These are the activations of a small neural network, seen along a few directions. Each row is one input.
In each table, some parts of the input vary, and every possible input appears once, in random order.
A made-up example of a description, with smaller parts first: one of 4 places along a line, together with either a single point or one of 9 places along a line or (one of 3 separate values, together with one of 8 places around a ring).
Shared parts are said once, and a part with two or three values counts as separate values.
In the rows, 128 means zero.

Other details of the inputs vary at random and push rows far along three fixed directions, the same in every table; ignore that.

Rows:
row 1: [107 173 149 143 143 154 116 192 176  83 124 122 121 122]
row 2: [126 230 120 143 192 137 129 167 146  50 167 127 161  80]
row 3: [136  86 112 155 133 112  95 129 134 129  81 125 173  79]
row 4: [161  88 153  49  92  86 130  96 121 202 119 106  84  80]
row 5: [120 150 148 104 134 139 165 106 126 153 141 144  66 133]
row 6: [139 241 102 135 211 145 170 152 122  30 188 139 210 140]
row 7: [ 97 129 155 149 113 147 116 172 184  96  96 122  91 143]
row 8: [135 116 149 125 104 145 150 109 121 147 123 113  46 172]
row 9: [165 179  86  84 197  80 132 127  86  96 178 128 228  42]
row 10: [127  54 111 150 132 115  82 163 147 132  67 133 161  87]
row 11: [ 88 156 121 180 173 169 134 187 160  51 120 146 166 176]
row 12: [177 115 103  72 135  91 145  66  85 171 145 122 162  83]
row 13: [124 132 164  94 100 143 153 128 148 153 125 125  63 155]
row 14: [103  76 142 134  87 158 154 110 138 172 108 173  78 220]
row 15: [163  76 155  59  84  92 130  84 127 191 101  86  76  92]
row 16: [167 172 119 102 175  91 110 120 123 100 143  95 166  22]
row 17: [140 153 139 105 129 149 178  77 105 119 164 128 138 192]
row 18: [129 185 110 103 157 141 187 103  94 109 176 149 152 152]
row 19: [176 207 126  89 116 112 157  86  72 103 203  71 123 155]
row 20: [134  90 137 133 128 102  93 128 154 144  84 115 107  55]
row 21: [ 78 152 127 201 149 186 113 183 172  57 124 151 163 186]
row 22: [119  94 124 135  90  90  76 131 146 154  94 104 113  71]
row 23: [113  56 123 170 122 120  69 146 150 144  81 139 160  89]
row 24: [ 78 122 122 190 147 180 124 197 172  80  94 164 135 182]
row 25: [155 140 104 129 159  99 105 114 115  97 141 103 220  57]
row 26: [ 89 118 130 125 107 164 157 120 123 157 144 177 106 201]
row 27: [139  85 106 143 153 106  93 145 138 120  88 140 172  75]
row 28: [121 124 145 125 115 155 171  77 112 134 138 129 113 192]
row 29: [102  94 136 151  97 178 164 105 137 168  94 169  69 212]
row 30: [126 216 119 155 178 141 117 196 128  57 169 127 153 104]
row 31: [126 114 129 131 102  85  81 130 137 147 105  95 129  63]
row 32: [ 53 123 123 200 136 181 107 193 170 101 108 187 140 171]
row 33: [ 94 101 128 113 114 158 173 129 116 163 120 175  89 194]
row 34: [132 105 146 134  95 143 145 108 130 149 113 117  42 174]
row 35: [127  56 115 145 119 107  75 146 146 154  85 144 161  95]
row 36: [124  56 119 150 119 113  74 149 144 126  76 135 161 105]
row 37: [ 79 124 126 196 152 176 126 181 172  71  89 163 129 184]
row 38: [101 150 138 190 102 144  93 192 141  96 131 118 113 156]
row 39: [170 140 135  63 100  69 130  65  83 176 151  74 119  73]
row 40: [223 167 119  33 150  73 146  55  54 144 181  62 134  63]
row 41: [117  67 107 135 138 102 101 161 136 143 101 160 158  88]
row 42: [130 122 145 129 108 154 173  82 121 132 145 133 114 212]
row 43: [168 184 127  84 162  95 105 153 131  92 149  82 184  28]
row 44: [ 88 135 130 128 123 162 159 118 113 153 149 173 118 179]
row 45: [114  65 120 165 127 121  70 147 149 148  80 139 168  86]
row 46: [149 187 131  97 151 148 212  64  80 114 170 119 139 182]
row 47: [137 131 122 136 108  85  77 171 100 137 146 111 153  62]
row 48: [121  79 110 152 127 115  70 154 148 140 110 152 178  88]
row 49: [101 143 133 185 138 162 100 194 163  97 113 137  93 143]
row 50: [159 173 134  83 157 134 223  68  85 108 182 112 135 199]
row 51: [137  85 138  78  70  75 120  80 102 225 125 110  76  88]
row 52: [107  93 142 136  95 168 155  99 135 166 120 160  89 213]
row 53: [105 130 148 124  81 133 140 108 132 166 126 116  60 163]
row 54: [180 110 136  71 120  87 140  56 113 171 120  92  91  67]
row 55: [158  31 131  90  81 104 117  59 111 215  98 127 111 123]
row 56: [136 148 145 132  84 132 133 129  99 144 154 105  85 170]
row 57: [148  44 122  84  89  94 119  70 103 219 122 145 119 117]
row 58: [107  57  99 139 120 113  75 163 147 148  98 160 158  91]
row 59: [116 119 153 116 114 141 161 103 142 167 119 150  41 147]
row 60: [134  91 133 135 126 100  92 127 157 141  81 114 109  56]
row 61: [138  99 135 132 136 102  90 135 156 143  90 120 114  48]
row 62: [131 114 108 145 149 106  84 144 131 127 132 143 199  64]
row 63: [136 127 147 126 111 148 147 119 121 147 125 119  52 169]
row 64: [102 102 127 124 123 148 170 112 125 155 115 177  84 192]
row 65: [138  89 124 155  82  90  66 147 126 143 105  95 124  84]
row 66: [ 83 136 154 147 118 151 117 195 184 113 107 150  90 138]
row 67: [117  69 125 165 129 118  76 140 145 139  87 131 169  88]
row 68: [ 89 175 120 194 173 182 124 177 158  55 120 151 166 164]
row 69: [162 177 112 130 132  79  81 166  92 102 171  91 191  44]
row 70: [135 112 135 133  98 151 141 113 134 146 113 117  46 171]
row 71: [155 219 106  78 191 137 196 105  84  84 203 117 183 157]
row 72: [122 109 136 131 127 155 176  94 126 127 108 142  94 200]
row 73: [115 189 135 157 171 147 124 164 164  76 139 132 124 104]
row 74: [133 195 141  97 113 116 163  89 102 126 171  90 106 142]
row 75: [130 217 109  90 178 142 185 107  77 102 199 143 172 140]
row 76: [152 177 145 119  97 120 145 113  85 120 174  88 105 163]
row 77: [ 97 160 118 182 173 169 137 176 159  52 118 157 156 168]
row 78: [165  89 120  85 123  98 122  63  93 192 135 118 152  94]
row 79: [177 202 137  63 155 130 212  56  70 110 210 113 162 190]
row 80: [ 67 118 116 191 142 181 117 207 174  89  93 180 131 177]
row 81: [150 100 112 131 144 105  89 139 129 112 112 125 194  91]
row 82: [ 65 137 138 166 101 136 106 177 159 133 119 151  89 139]
row 83: [185 181  89  87 200  75 133 113  92  90 180 116 234  43]
row 84: [139  81 107 143 152 106  90 149 146 114  91 119 185  82]
row 85: [113 157 144 114  95 129 143 115 121 160 148 119  82 148]
row 86: [116 108 145 127  98 145 149 127 124 171 125 148  36 172]
row 87: [175 175 103 104 190  94 125 104  90  98 160 107 227  54]
row 88: [139  84 126 148 119 102  69 164 145 156  96 126 109  63]
row 89: [134  81 102 147 135 118  79 149 151 108  99 119 185  89]
row 90: [160  79 135  94  59  76 106 100  79 210 134 103  85 102]
row 91: [135 123 134 121 130 150 185  85 121 121 122 139 101 199]
row 92: [134 133 151 133  75 129 138 114 100 142 146  97  75 177]
row 93: [115 181 151 137 145 150 123 180 170  71 131 111 125 125]
row 94: [112 106 141 143 102 170 153 100 137 134 122 141 102 215]
row 95: [155 169 130  77 138 145 208  58  87 111 189 108 135 206]
row 96: [118 222 106 164 184 169 159 148 131  35 154 128 191 159]
row 97: [102  69  96 134 123 116  79 168 143 149 107 162 165  89]
row 98: [124 111 156 102  87 145 149 115 156 145 107 112  53 163]
row 99: [ 84 161 135 167 117 141 103 175 160 111 126 127 108 133]
Each input here is: one of 9 places along a line, together with either one of 5 separate values or one of 6 places around a ring.
Changing only the place on the line of 9 turns row 79 into row 36. The same change can be made to row 63. Which row results? -> row 8
Changing only the place on the line of 9 turns row 25 into row 67. The same change can be made to row 84. Which row results? -> row 11
Which other rows does row 16 become when the choice among 5 separate values takes its other values? List them by row number. -> row 39, row 40, row 76, row 93
List by row number the other rows that have the place on the line of 9 in common with row 51. -> row 4, row 18, row 30, row 32, row 41, row 57, row 58, row 59, row 64, row 90
Which other rows does row 28 become when the place on the ring of 6 takes its other values? List them by row number. -> row 3, row 42, row 50, row 72, row 95
Which other rows does row 34 become when the choice among 5 separate values takes its other values? List them by row number. -> row 7, row 31, row 60, row 65
List by row number the other rows that have the place on the line of 9 in common with row 73. -> row 1, row 6, row 29, row 35, row 49, row 52, row 56, row 71, row 78, row 99

Rows:
row 100: [122 129 117 159 154 141 120 159 142  91 115 140 149 132]
row 101: [170  89 109  85 136  76 109 104  96 165 128 120 172  63]
row 102: [138 147 146 106 141 145 165 107 140 118 128 117  97 147]
row 103: [134  93 130 130 118 123 110 120 134 136 112 120 143 121]
row 104: [151 125 137  75 108 101 152  84 104 166 144 115 107 120]
row 105: [109 142 133 137 156 145 126 162 167  99 113 142 134 113]
row 106: [132 152 129 147 137 125 103 161 132  97 137 117 142 108]
row 107: [127 157 136 124 126 136 150 111 119 132 151 129  98 149]
row 108: [130 138 130 143 128 123 110 148 140 114 127 118 118 115]
row 109: [167 102 115 110 137  95 111 114 106 141 123 113 161  83]
row 110: [117 132 126 135 126 126 108 161 132 123 130 129 139 115]
row 111: [ 88  97 134 159 115 156 114 156 161 126 102 155 131 163]
row 112: [122 153 125 149 139 128 107 152 127 109 139 129 141 107]
row 113: [126 121 112 145 152 130 125 133 126 119 120 144 149 116]
row 114: [129 129 124 120 124 109 110 144 126 130 131 120 144  97]
row 115: [139 129 126 130 122 110 109 139 125 121 126 105 138  98]
row 116: [117 155 129 159 135 138 102 173 141  89 129 118 144 119]
row 117: [157 132 134  79 114 108 144  94  96 165 157 117 111 122]
row 118: [139 137 129 119 129 136 158 104 116 122 138 125 124 168]
row 119: [132 154 138 118 117 136 151 117 121 119 141 109 102 156]
row 120: [133 155 140 117 117 133 153 114 124 119 142 113  99 154]
row 121: [123 155 133 126 121 137 151 113 113 129 146 122 110 152]
row 122: [127 152 138 111 121 134 152 120 124 135 152 132  98 153]
row 123: [105   7 139 134  63 134 111 108 152 213  61 160  68 168]
row 124: [125 152 135 122 120 140 150 112 109 136 149 124 108 153]
row 125: [119 141 125 139 128 125 120 136 134 120 127 126 125 111]
row 126: [117 145 124 127 147 152 163 129 124 113 142 153 126 176]
row 127: [140 108 113 114 136 106 120 123 123 138 124 134 163 104]
row 128: [147 107 122 121 126 113 114 115 124 130 123 117 154 112]
row 129: [123 137 130 132 154 136 130 132 150 115 114 130 129  99]
row 130: [112 148 128 141 133 156 152 115 125 115 143 143 130 176]
row 131: [141 112 113 128 140 115 119 118 112 140 124 133 150 103]
row 132: [ 89  81 135 170  94 143 100 151 159 152  78 144  82 139]
row 133: [124 123 113 146 142 127 121 130 129 121 122 140 155 119]
row 134: [113 135 129 132 125 123 114 153 140 121 124 127 135 114]
row 135: [124 140 132 121 128 146 155  96 116 130 146 131 133 163]
What do these inputs look like to the network? -> one of 3 separate values, together with either a single point or one of 5 places along a line or one of 6 places around a ring
Changing only the choice among 3 separate values turns row 112 into row 106. The same change can be made to row 107. Which row results? -> row 108
Which other rows does row 109 become when the choice among 3 separate values takes its other values? List them by row number. -> row 101, row 131
Which other rows does row 127 become when the place on the line of 5 takes its other values? List them by row number. -> row 101, row 111, row 123, row 126
Which other rows does row 125 become when the choice among 3 separate values takes its other values? List them by row number. -> row 104, row 120

Rows:
row 136: [104 101 160 131  89 171 165 110 145 152 108 139  43 219]
row 137: [167 163 110  75 165 131 193  64  81 123 176 134 179 159]
row 138: [164 141 140  65 101 114 181  60  77 167 175 104  98 172]
row 139: [145 130 112 122 126  91  90 135 100 137 146 116 167  74]
row 140: [105 166 110 151 177 171 166 135 128  72 150 166 173 188]
row 141: [155  73 135  98 107  99 118  95 126 182  97 114  90  89]
row 142: [109  94 159 139  77 166 163  98 138 163 107 139  34 226]
row 143: [142  75 133  90 107  96 120 100 130 191 105 130  97  85]
row 144: [110 185 136 145 150 163 163 143 141  88 141 132 102 164]
row 145: [ 86 150 118 177 159 142  82 210 181  82 104 149 158  84]
row 146: [156 125 118 124 135  93  97 124 121 120 127 101 163  66]
row 147: [ 99  46 121 171 123 149 106 143 159 147  72 173 133 157]
row 148: [144 123 124 101 139  97 114 125 129 145 129 124 142  63]
row 149: [150  75 134 101 105 100 111 101 126 171  99 107 114  90]
row 150: [162 202 123  80 144 113 169  94  78 107 200  97 155 140]
row 151: [154 134 121 114 149 101 107 131 127 121 121 107 149  56]
row 152: [104 186 131 153 134 157 149 157 126  83 156 133 129 179]
row 153: [ 96 134 119 196 143 139  72 198 174  72 101 130 160 101]
row 154: [ 96 198 128 161 138 161 139 165 120  81 171 138 143 172]
row 155: [ 89  58 133 176  76 140  80 167 155 166  83 153  90 147]
row 156: [151 129 122 117 144  96 104 132 125 119 122 101 168  57]
What do these inputs look like to the network? -> one of 3 separate values, together with either a single point or one of 6 places along a line
Changing only the choice among 3 separate values turns row 155 into row 154. The same change can be made to row 136. Which row results? -> row 156
Which other rows does row 147 become when the choice among 3 separate values takes its other values? List them by row number. -> row 137, row 140
